These are the activations of a small neural network, seen along a few directions. Each row is one input.
In each table, some parts of the input vary, and every possible input appears once, in random order.
A made-up example of a description, with smaller parts first: one of 3 separate values, together with either a single point or one of 11 places around a ring or (one of 6 places along a line, together with one of 8 places around a ring).
Shared parts are said once, and a part with two or three values counts as separate values.
In the rows, 128 means zero.

Other details of the inputs vary at random and push rows far along two fixed directions, the same in every table; ignore that.

Table:
r1: [ 78 153 144 107 144 119 101  96 105 110  92 134 131]
r2: [147  92 142  99  76 196 145 243 125 175 110 101  68]
r3: [ 66 141 142 141 153 145 129  96 119  96 102 134 120]
r4: [ 66 127 153 145 150 132 114  95 117 115  95 128 123]
r5: [195 122  85 169 115 115 147 109 134 111 186  95 145]
r6: [ 83 134 145 119 150 147  90 113 103  87 133 147 129]
r7: [138 120 128  57  69 171 157 245 135 202 102 134  77]
r8: [ 93 121 166 120 177 124 124 109 134 113 114 182 131]
r9: [227 123 103 157 141 107 137 108 137 119 169 111 148]
r10: [ 69 113 158 115 146 111 103 113 125 127 113 159 153]
r11: [185 171  76 157 112 101 145  97 146 130 156  95 144]
r12: [125  94 138  93  79 180 170 241 151 204 108 125  72]
r13: [ 68 136 140 115 146 131 114 106 129 110 130 176 136]
r14: [205 134  93 137 106  90 122 109 120 126 176  95 154]
r15: [206 120 100 157 105  88 118 116 127 129 168  89 169]
r16: [178 123  81 164 112  97 172 107 159 134 183 121 146]
r17: [100 141 158 124 177 133 119  95 127 101  82 149 118]
r18: [ 74 138 149 128 147 116  97 105 110 116  84 129 139]
Each input here is: one of 3 separate values, together with either a single point or one of 5 places around a ring.
Changing only the choice among 3 separate values turns r13 into r6. The same change can be made to r12. Which row results?
Answer: r2
Which other rows agree with r18 in the choice among 3 separate values? List them by row number.
Answer: r1, r3, r4, r11, r17
Change only the choice among 3 separate values in r16. List by row number the other rows that result.
Answer: r3, r5

Table:
r19: [113 128 139 126 140 145 123 127 120 113 116 132 117]
r20: [112 126 138 131 135 142 122 128 121 117 119 126 121]
r21: [187 129 105 143 113 121 143 136 137 138 147 102 129]
r22: [102 124 139 117 129 130 125 132 127 131 121 143 126]
r23: [105 128 135 123 133 136 131 132 132 129 121 142 122]
r24: [119 122 139 116 125 146 121 146 119 129 118 128 116]
r25: [185 133  98 143 108 118 144 133 137 138 155 102 131]
r26: [111 128 133 124 131 145 141 141 135 132 114 136 112]
r27: [114 127 142 118 137 142 116 135 118 118 118 136 121]
r28: [113 125 138 120 130 141 136 142 133 136 115 137 115]
r29: [109 123 135 119 125 140 133 146 132 140 117 137 117]
r30: [176 129 106 141 116 115 152 134 147 147 145 115 130]
r31: [120 121 140 111 125 141 117 150 117 129 119 130 120]
r32: [122 122 140 116 128 144 119 147 119 129 117 130 118]
r33: [163 141  97 176 146  66 131  44 142 104 177 124 178]
r34: [173 129 101 141 109 110 150 131 145 149 151 114 134]
r35: [173 126 106 133 109 104 140 132 142 149 152 119 143]
r36: [ 99 130 139 152 166  85  87  41 109  77 149 142 178]
r37: [111 126 140 128 136 141 122 127 119 116 119 128 120]
r38: [120 125 138 121 129 148 125 143 122 125 116 125 114]
r39: [116 123 136 121 124 147 122 147 120 129 118 126 116]
r40: [110 125 136 123 129 143 138 143 134 136 115 135 114]
r41: [ 93 134 136 162 173  88 110  38 125  83 143 148 167]
r42: [119 126 137 116 127 148 123 146 121 126 119 130 115]
r43: [111 122 138 111 124 135 128 145 129 139 119 141 121]
r44: [188 132 102 143 115 125 146 137 138 135 145 104 126]
r45: [112 126 136 114 128 141 134 145 132 137 118 141 116]
r46: [108 158 126 113 119 128 124 131 123 142  85 113 117]
r47: [ 89 167 131 154 166  82  84  26 102  76 111 118 170]
r48: [183 129 101 144 108 116 141 132 135 139 153 101 133]
r49: [115 126 137 114 130 140 132 146 132 137 117 143 117]
r50: [105 130 134 150 159  94  97  57 112  85 147 137 166]
r51: [186 133  98 149 112 123 149 130 138 134 150 100 127]
r52: [107 128 138 123 139 139 135 129 132 126 115 142 118]
r53: [103 121 142 113 129 128 120 133 125 132 121 145 130]
r54: [109 122 139 121 128 133 112 131 116 121 124 130 131]
r55: [107 121 137 114 120 135 127 147 129 140 119 139 124]
r56: [178 132 103 141 118 118 156 134 148 145 144 116 128]
r57: [112 123 137 115 126 139 131 145 131 140 117 139 117]
r58: [175 128 105 138 113 110 146 133 145 149 148 118 135]
r59: [113 122 139 110 126 134 127 148 129 139 118 142 122]
r60: [109 122 142 116 131 136 112 132 115 120 122 133 126]
r61: [173 129  98 141 106 106 147 130 146 149 155 113 139]
r62: [114 122 137 115 121 145 120 150 119 130 120 127 118]
r63: [115 121 139 112 120 141 118 149 116 130 121 128 122]
r64: [111 121 144 114 131 133 108 135 113 121 121 134 131]
r65: [112 128 136 125 133 142 120 131 121 118 122 131 122]
r66: [107 122 138 112 121 133 127 145 127 139 120 140 124]
r67: [188 134  95 152 111 123 150 130 140 135 151  98 128]
r68: [105 129 136 126 138 138 136 127 131 124 116 140 118]
What is each input in this table made of?
Answer: one of 2 separate values, together with either a single point or (one of 4 places along a line, together with one of 6 places along a line)
Changing only the choice among 2 separate values turns r22 into r50. The same change can be made to r66. Which row results?
Answer: r63
Changing only the choice among 2 separate values turns r48 into r34. The same change can be made to r60. Which row results?
Answer: r43
Change only the choice among 2 separate values in r33. List by row number the other rows that result.
Answer: r25
A walk changes only the place on the line of 4. It starts at r55 and steps to r66. List the rest of the walk in order.
Answer: r53, r35
